These are the activations of a small neural network, seen along a few directions. Each row is one input.
In each table, some parts of the input vary, and every possible input appears once, in random order.
A made-up example of a description, with smaller parts first: one of 8 places around a ring, together with either a single point or (one of 2 separate values, together with one of 4 places along a line) or one of 11 places around a ring.
Shared parts are said once, and a part with two or three values counts as separate values.
(in the rows, 128 means zero)

Other details of the inputs vary at random and push rows far along three fixed directions, the same in every table; ignore that.
These rows show it; all are for the same input, with only those details redrawn:
[123 128 118 134 121 119 114 130 149 152 103 138 105 156]
[132 113 117 128 124 136 119 124 136 133 123 132 112 143]
[134  32 102 144 112 139 154 116 155 138 116 142 109 116]
[136  73 110 133 119 141 137 119 145 131 121 136 109 127]
[127 130 106 128 130 138 120 122  88 117 155 122 135 131]
[148  19 113 134 112 152 153 113 194 138  93 148  89 120]
[163 102 132 101 132 178 117 111 155 100 129 127 104 135]
[140 193 136 102 140 149  84 126 119 116 132 121 114 167]

Rows:
r1: [116 105 111 130 114 113 143 121 121 145 125 138 126 119]
r2: [138 166 141  88 139 154 114 120 131  96 138 123 119 126]
r3: [ 84 160 107 158 118  81 121 145 105 159 114 121 137 144]
r4: [105 115 125 147 118  82 153 141 141 165 102 147 126 126]
r5: [102 145 114 144 128 113 120 128 111 122 145 121 132 132]
r6: [132  91 120 131 131 150 159 116 121 108 149 124 140  93]
r7: [140 159 143  97 143 162  91 118 143 102 135 125 118 142]
r8: [106  98  99 152 100  87 149 133 134 176  98 151 114 133]
r9: [155 116 140 102 144 177 133 120 150  86 133 113 125 111]
r10: [113 173 132 139 122 108 121 134 124 161 115 133 131 153]
r11: [124 144 134 118 134 140 115 132 158 122 107 122 112 137]
r12: [106 134 111 140 126 113 119 131 117 124 131 118 131 137]
r13: [131 102 121 131 139 142 156 129  85  94 166 111 158  91]
r14: [131 199 170 117 130 125  98 141 174 152  85 138 108 172]
r15: [123  75 115 142 126 129 158 128 152 140 114 135 127 105]
r16: [148  91 136 111 116 142 148 123 187 115  93 132 110 122]
r17: [136 200 162 111 143 135  99 132 119 112 140 128 135 155]
r18: [135 104 106 137 124 138 149 126  93 128 144 126 146 112]
r19: [167  83 134 103 126 183 132 115 175 110 106 131  95 125]
r20: [122 169 131 140 130 101 119 145  99 150 128 135 137 160]
r21: [127 155 145 150 129  86  93 152 149 189  98 130 119 152]
r22: [137 128 123 133 132 137 100 127 116 147 137 111 130 110]
r23: [170  76 166 104 136 176 143 117 214  99 103 141  91 127]
r24: [141 103 114 125 119 131 160 126  82 114 153 132 148 105]
r25: [122 138 128 116 119 115 115 127 166 126 102 131 107 150]
r26: [ 93 108 100 155 126 101 134 131 108 135 141 124 137 121]
r27: [132 144 132 118 130 144 110 117 132 119 138 128 116 144]
r28: [135 206 157  94 142 132 110 138 123 103 130 119 130 145]
r29: [ 98 114 107 152 123 111 146 125 107 139 140 129 135 110]
r30: [105 159 129 152 120  93 132 140  98 163 128 135 143 143]
r31: [121 120 135 131 121 102 136 133 130 137 126 146 136 129]
r32: [147  87 134 139 146 141 126 122 116 127 141 106 144  78]
r33: [148 103 142 112 121 136 146 124 150 130 115 142 121 123]
r34: [108 173 135 133 132  82 126 147 112 134 130 132 140 147]
r35: [122 176 152 130 138 114 118 141 135 125 124 127 126 154]
r36: [153 113 139 133 128 135 106 135 182 171  89 125 110 126]
r37: [130 125 125 145 118 121 146 135 110 141 125 135 134 133]
r38: [124 127 129 124 123 121 143 129  97 120 147 134 153 107]
r39: [151 112 135 105 133 145 143 118  91  91 171 129 148 110]
r40: [129 139 121 118 124 124 137 123 100 128 143 129 145 120]
r41: [139  83 129 123 118 133 162 127 138 106 123 126 132 103]
r42: [136 160 138  91 142 146 106 118 143  99 136 128 112 139]
r43: [144 146 147 109 140 157 123 128 118 105 139 124 142 121]
r44: [ 83  83  91 176 105  76 152 136 113 188 112 143 133 122]
r45: [127 136 126 131 128 132 131 133 127 117 122 116 139 127]
r46: [125 127 119 141 149 125  92 119 106 134 148 104 136 103]
r47: [155  61 115 119 111 148 166 117 150 124 116 141 119 105]
r48: [140 157 136 119 131 150 127 125 129 100 131 113 134 130]
r49: [126 182 127 123 129 130  98 125 113 128 134 127 118 162]
r50: [135 101 123 132 132 143 153 129  97  96 151 112 153 101]
r51: [172  80 156 101 133 180 141 120 180 111 108 133 107 122]
r52: [114 136 130 143 117 113 131 132 154 159 101 140 126 136]
r53: [131 154 130 117 137 146 120 127 110 117 141 122 147 121]
r54: [134 139 133 130 147 136  90 122 129 139 126 104 126 105]
r55: [109 149 111 122 126 116 117 119  79 112 169 128 150 117]
r56: [ 84 128  99 151 114  79 144 136  96 148 135 129 143 114]
r57: [158 111 152 104 147 167 132 126 143  79 144 118 126 119]
r58: [117 146 120 123 128 116 140 131 109 118 139 122 144 115]
r59: [141  89 140 141 112 120 143 141 195 173  62 153  95 153]
r60: [127 104 135 160 140  97 115 135 134 162 118 120 135 110]
r61: [ 96 105 100 149 129 106 135 126 103 136 148 128 137 115]
r62: [127 145 113 131 122 140 128 121  87 120 149 123 136 126]
r63: [116 138 143 150 120  94 131 144 159 148  96 135 120 159]
r64: [135 196 137 100 128 126  88 128 139 132 113 135 104 174]
r65: [ 83 139  96 173 108  61 119 146 118 198 100 146 121 166]
r66: [129  93 129 136 132 129 146 128 107 117 150 133 148 107]
r67: [156 121 151 108 139 172 139 121 143  83 139 117 127 111]
r68: [144 151 134 109 139 156 123 123 106 112 147 120 141 128]
r69: [131 113 125 109 122 143 132 116 128 111 138 133 130 106]
r70: [112 123 109 123 130 121 132 122 100 100 161 121 139 113]
r71: [124 156 122 108 127 134 124 124 101  95 145 113 139 120]
r72: [112 104 109 135 133 132 143 124 103 119 149 122 138 101]
r73: [126 150 131 119 130 149 118 118 112 111 148 123 135 120]
r74: [128 198 138 102 133 128 108 130 109 119 137 127 143 136]
r75: [110 144 135 144 131 100 132 145 139 160 103 136 125 140]
r76: [141 170 149 136 135 112  91 149 144 175  99 120 120 143]
r77: [121 111 128 148 119 118 152 135 124 125 124 122 138 120]
r78: [126 168 133 143 148 110  90 134 121 161 118 106 139 119]
r79: [144 136 140 129 115 133 127 132 190 162  72 145  97 161]
r80: [133  94 145 135 125 132 151 129 177 139  99 141 111 125]
r81: [112 114 106 153 114  81 155 137  69 146 151 141 154 123]
r82: [125  93 111 126 130 153 140 115  93 104 164 121 149  89]
r83: [117 143 133 136 142 112 132 138  99 123 149 128 145 127]
r84: [119 123 115 134 123 136 136 117  90 123 157 123 142 113]
r85: [154 168 149  90 144 152 120 126  94  61 168 112 148 128]
r86: [ 87 100  99 167 118  87 143 128 121 157 132 137 128 122]
r87: [102 110 105 151 121 114 132 119  99 130 156 132 143 114]
r88: [136  89 145 137 122 120 140 139 188 135  86 136 108 145]
r89: [146  87 134 130 130 147 154 116 100 102 166 129 146 108]
r90: [153 108 149  96 129 153 137 122 200 119  93 141  98 127]
r91: [110 131 122 138 122 105 111 131 151 165 105 140 109 159]
r92: [128 106 133 138 129 117 139 134 117 138 135 135 137 133]
r93: [149 138 132 118 141 150  82 122 130 130 141 109 120 122]
r94: [134 197 162 101 143 116 105 140 148 123 116 136 115 164]
r95: [124 136 132 128 123 130 112 124 169 122 104 126 106 153]
r96: [145 162 138  86 137 155 101 113 122  96 149 124 121 140]
r97: [111 131 120 148 124 115 144 133 127 134 125 124 137 122]
r98: [128 119 119 119 135 160 139 115  98  82 168 108 141  97]
r99: [123 202 146 115 130 133  95 133 150 122 105 116 111 164]
r100: [118 112 115 159 117 102 151 135  87 142 144 136 145 129]
The inputs of r74 and r69 match in every part but one. If r40 is changed in the same way as r74 into r69, which row does it become? -> r1
The inputs of r25 and r85 match in every part but one. If r65 is changed in the same way as r25 into r85, which row does it become? -> r20
The inputs of r22 and r21 match in every part but one. If r72 is changed in the same way as r22 into r21, which row does it become? -> r83
Describe the family of inputs behind these rows. -> one of 5 places along a line, together with either one of 2 separate values or (one of 3 separate values, together with one of 6 places along a line)
Change only the place on the line of 6 in r3. List by row number the other rows that result. -> r11, r19, r44, r72, r82
Change only the choice among 3 separate values in r28. List by row number the other rows that result. -> r13, r67
Change only the place on the line of 5 in r92. List by row number the other rows that result. -> r44, r51, r68, r91
Change only the place on the line of 6 in r49. List by row number the other rows that result. -> r5, r27, r86, r87, r95
A walk changes only the place on the line of 5. It starts at r86 and steps to r29. List the rest of the walk in order. -> r6, r80, r23
